These are the activations of a small neural network, seen along a few directions. Each row is one input.
Each table varies a few parts of the input and shows all the possible inputs, shuffled.
Descriptions start from the smaller parts, as in this example, which fits no table here: values(2) and (point or line(11) or (line(4) and ring(5))).
Shared parts are said once, and a part with two or three values counts as separate values.
(in the rows, 128 means zero)

Table:
R1: [132 129 107  92 142 112 130 121 112 109 133 158 112 128 155 136 141 124]
R2: [102 116 171 167 155 126 119 143 113 204  92  51 206 103  71 117  94 142]
R3: [102 128 175 173 157 126 127 146 127 203 105  46 206 122  68 116 100 134]
R4: [131 116 101  93  97 150 129 123 107  96 115 169  96 108 145 124 134 136]
R5: [132 119 109  93 123 133 135 123 101 105 122 170 102 113 152 131 137 131]
R6: [128 142 118  99 144 114 146 125 132 113 148 152 103 140 154 135 152 102]
R7: [126 121 190 208 128 145  87 147 177 180 117  55 172 141  84 134  94 153]
R8: [133 115 102  99  98 145 130 120 107  86 109 169 101 112 141 114 127 141]
R9: [106 116 191 184 156 120 104 152 154 187  99  60 202 134 102 145  85 143]
R10: [135 120 108  94 120 124 134 118  93 100 124 166 107 120 148 133 128 134]
R11: [132 140 108 101 141 109 139 121 131 112 146 152 111 147 153 135 149 111]
R12: [133 119 109  99 124 128 136 119 101  94 117 171 108 117 150 122 131 135]
R13: [113  95 179 181 138 132  97 147 132 182  74  78 195 102  99 140  72 169]
R14: [138 153 113 127 105 137 132 122 159 110 168 149  83 144 142 124 160 113]
R15: [139 148 115 114 130 123 142 127 149 114 165 145  97 145 151 128 157  97]
R16: [128 142 116 106 143 109 147 122 130 102 142 153 108 144 154 127 146 106]
R17: [115 131 174 187 146 135 123 152 140 200 120  38 192 129  61 110 107 133]
R18: [128 137 112 106 144 112 147 120 129 103 149 153 109 144 147 139 150 101]
R19: [138 152 114 131 105 132 133 117 157  98 163 150  88 147 143 113 152 116]
R20: [116  91 172 182 119 151  92 144 138 175  69  76 183  96  92 134  66 177]
R21: [135 117 101  94 123 128 128 119 101 104 122 170 110 121 151 131 135 139]
R22: [111 101 154 172 116 156 119 137 109 193  71  58 186  85  64 106  83 167]
R23: [109 106 163 170 136 138 123 139 105 201  78  60 198  92  69 111  90 159]
R24: [128 131 117  89 144 117 138 125 113 110 134 158 104 120 156 137 144 114]
R25: [106 106 185 178 155 120  95 151 139 187  87  67 202 114 104 145  77 152]
R26: [139 142 109 121 132 121 143 122 146 104 166 146 103 149 144 132 155  97]
R27: [138 148 108 133 107 135 134 116 156 100 170 150  88 147 135 127 158 112]
R28: [131 133 114  92 140 108 138 120 103 105 134 153 109 128 151 140 135 118]
R29: [132 112  95 101 100 149 131 118 105  88 115 168 102 112 137 128 133 134]
R30: [143 149 112 115 126 115 142 123 139 108 164 142 102 152 148 131 148 102]
R31: [143 146 106 116 127 118 135 123 149 112 164 145 104 152 150 128 155 107]
R32: [132 114 103 101 126 131 137 117  99  96 124 170 108 118 144 135 137 129]
R33: [142 150 105 129 103 132 124 118 159 109 168 148  90 151 141 123 159 122]
R34: [129 127 110  98 146 115 139 120 110 100 135 158 110 125 148 141 143 113]
R35: [120 135 171 199 127 149 112 143 149 198 119  43 175 129  50 105 110 143]
R36: [131 144 115 101 139 106 146 121 122 108 147 148 108 148 150 138 143 106]
R37: [141 155 111 127 102 129 132 116 149 105 167 146  88 150 139 126 150 117]
R38: [129 131 114  97 143 113 139 121 111  99 128 159 109 125 155 128 138 119]
R39: [135 117 100  95  95 142 129 118 100  92 116 164 100 115 139 126 126 139]
R40: [136 114  93  95  97 145 122 120 107  96 114 168 104 116 143 124 132 143]
R41: [140 147 113 120 130 118 144 123 147 102 159 146 101 149 151 119 150 101]
R42: [119 117 191 198 147 129  99 157 168 183 116  51 191 141  96 140  91 142]
Question: Changing only one part turns R25 into R20. The same change can be made to R34. Which row results?
Answer: R29
Question: Changing only one part turns R37 into R28. The same change can be made to R35. Which row results?
Answer: R2
Question: What do these inputs look like to the network?
Answer: line(6) and (values(2) or ring(5))
Question: Which other rows does R22 become when the values(2) part takes its other values? List them by row number.
Answer: R20
Question: Which other rows does R33 become when the line(6) part takes its other values? List them by row number.
Answer: R1, R11, R21, R31, R40
Question: Which other rows does R7 become when the values(2) part takes its other values? List them by row number.
Answer: R35

Table:
R43: [113 107 140 122 154 114 129 131  91 148  88 115 170 107 118 130 102 143]
R44: [114 134 173 146 180  96 121 147 150 164 131  90 168 146 133 153 116 112]
R45: [128 148 134 156 121 137 133 128 153 151 152 100 127 135 103 112 143 118]
R46: [111  98 151 120 168 107 118 139 100 156  82 116 177 103 137 152  94 144]
R47: [119 144 160 152 167 101 135 137 142 156 139  87 160 147 115 131 123 109]
R48: [142 131  60  34 118 118 162 103  93  29 146 242  44 125 204 131 171 100]
R49: [132 114 121 132  84 158 113 126 116 125 104 131 121 107 114 115 111 160]
R50: [154 167  63  54 129  97 158 102 130  48 203 219  37 171 201 143 197  78]
R51: [140 132 141 176  99 150 104 133 183 125 148 115 119 150 121 127 128 137]
R52: [124 145 142 151 143 122 142 134 144 154 148  90 146 144 103 121 136 105]
R53: [136 145 131 162 100 144 117 130 171 139 150 106 119 145 113 113 135 130]
R54: [125 115 121 124 111 150 126 125 100 140 104 125 130  98 104 113 122 150]
R55: [119 111 124 118 133 134 133 130  91 142  98 116 154 105 105 120 115 138]
R56: [133 102 130 146  84 161 100 126 129 112  99 138 120 109 121 132 101 167]
Question: Changing only one part turns R46 into R44. The same change can be made to R56. Which row results?
Answer: R51
Question: What do these inputs look like to the network?
Answer: values(2) and (point or line(6))

Table:
R57: [128 137 133 142 126 130 132 126 142 143 136 116 126 126 119 121 132 123]
R58: [129 142 136 145 127 127 117 131 157 142 149 113 125 143 125 131 140 126]
R59: [134 136 133 151 117 139 127 127 143 127 140 115 122 136 110 119 131 127]
R60: [133 124 123 143 110 142 129 127 134 128 124 121 132 126 112 115 122 132]
R61: [133 108 123 133 106 144 116 124 117 125 107 137 128 114 125 130 112 154]
R62: [118 124 136 132 149 119 137 133 120 135 121 113 151 131 118 130 124 119]
R63: [125 136 141 136 141 124 134 133 136 144 136 112 132 131 121 127 132 117]
R64: [121 124 131 128 119 140 123 129 119 134 113 125 131 114 117 120 123 141]
R65: [145 140  83  75 117 123 153 110 136  43 162 218  51 143 194 129 169  94]
R66: [122 108 133 120 146 118 123 130 105 130 100 132 149 114 134 141 109 140]
R67: [116 121 138 122 143 118 130 132 109 128 108 119 149 123 124 131 112 132]
R68: [124 110 133 119 134 131 117 133 110 136 105 131 138 109 131 138 116 143]
R69: [123 121 135 122 133 128 129 132 113 138 108 123 140 113 127 122 117 136]
R70: [137 140 134 154 117 133 114 131 158 130 152 114 123 151 121 127 136 131]
R71: [126 141 144 139 148 108 124 134 146 138 145 110 143 153 131 143 128 115]
R72: [125 126 125 135 121 136 132 128 132 141 122 120 135 118 117 118 127 129]
R73: [125 124 131 130 135 128 135 132 125 143 120 116 142 120 123 123 124 123]
R74: [122 136 143 137 148 112 137 132 130 136 135 110 144 138 122 134 124 113]
R75: [145 148  65  53 117 113 150 105  95  72 166 198  63 141 170 134 174 107]
R76: [131 139 140 139 140 117 123 134 152 148 144 114 133 143 134 134 132 120]
R77: [124 112 128 125 118 141 114 128 115 134 109 135 130 107 126 134 119 149]
R78: [129 121 128 135 103 143 121 127 121 121 113 125 128 122 115 119 114 145]
Question: What do these inputs look like to the network?
Answer: values(2) or (line(4) and line(5))
Question: Which other rows does R69 become when the line(4) part takes its other values? List them by row number.
Answer: R64, R67, R78

Table:
R79: [138 143 160 186 106 153  99 140 199 160 159  94 115 139 115 133 134 133]
R80: [133 114 151 187  95 153  90 137 138 172 116  65 171 135  67 134  94 167]
R81: [152 115  59  60  68 140 127 100 102  35 121 236  50 116 197 127 139 149]
R82: [139 158 125 162  96 145 144 118 175  83 172 134  86 162 117 105 150 102]
R83: [108  72 147 170  99 184 107 141 105 170  43  87 186  62  68 101  77 184]
R84: [134 105  83  35 151 107 145 113  70  43 121 232  78 118 201 165 148 112]
R85: [151 159  73  82  84 145 139 109 121  97 171 177  54 135 144 102 180 121]
R86: [131 152  82  64 158  96 166 111  99 115 169 169  94 134 159 138 180  85]
R87: [129 153 132 130 168  97 166 132 154 102 166 121 131 172 143 122 148  68]
R88: [ 91  92 185 139 164 125 127 148  74 189  42  72 207  70  90 124  64 159]
R89: [119 124 170 167 172  92 108 138 118 192 109  62 206 142  96 139  91 150]
R90: [113 148 171 154 175 100 117 148 182 179 148  87 160 151 140 146 133 106]
Question: Changing only one part turns R89 into R87. The same change can be made to R80. Which row results?
Answer: R82
Question: What do these inputs look like to the network?
Answer: values(2) and line(6)
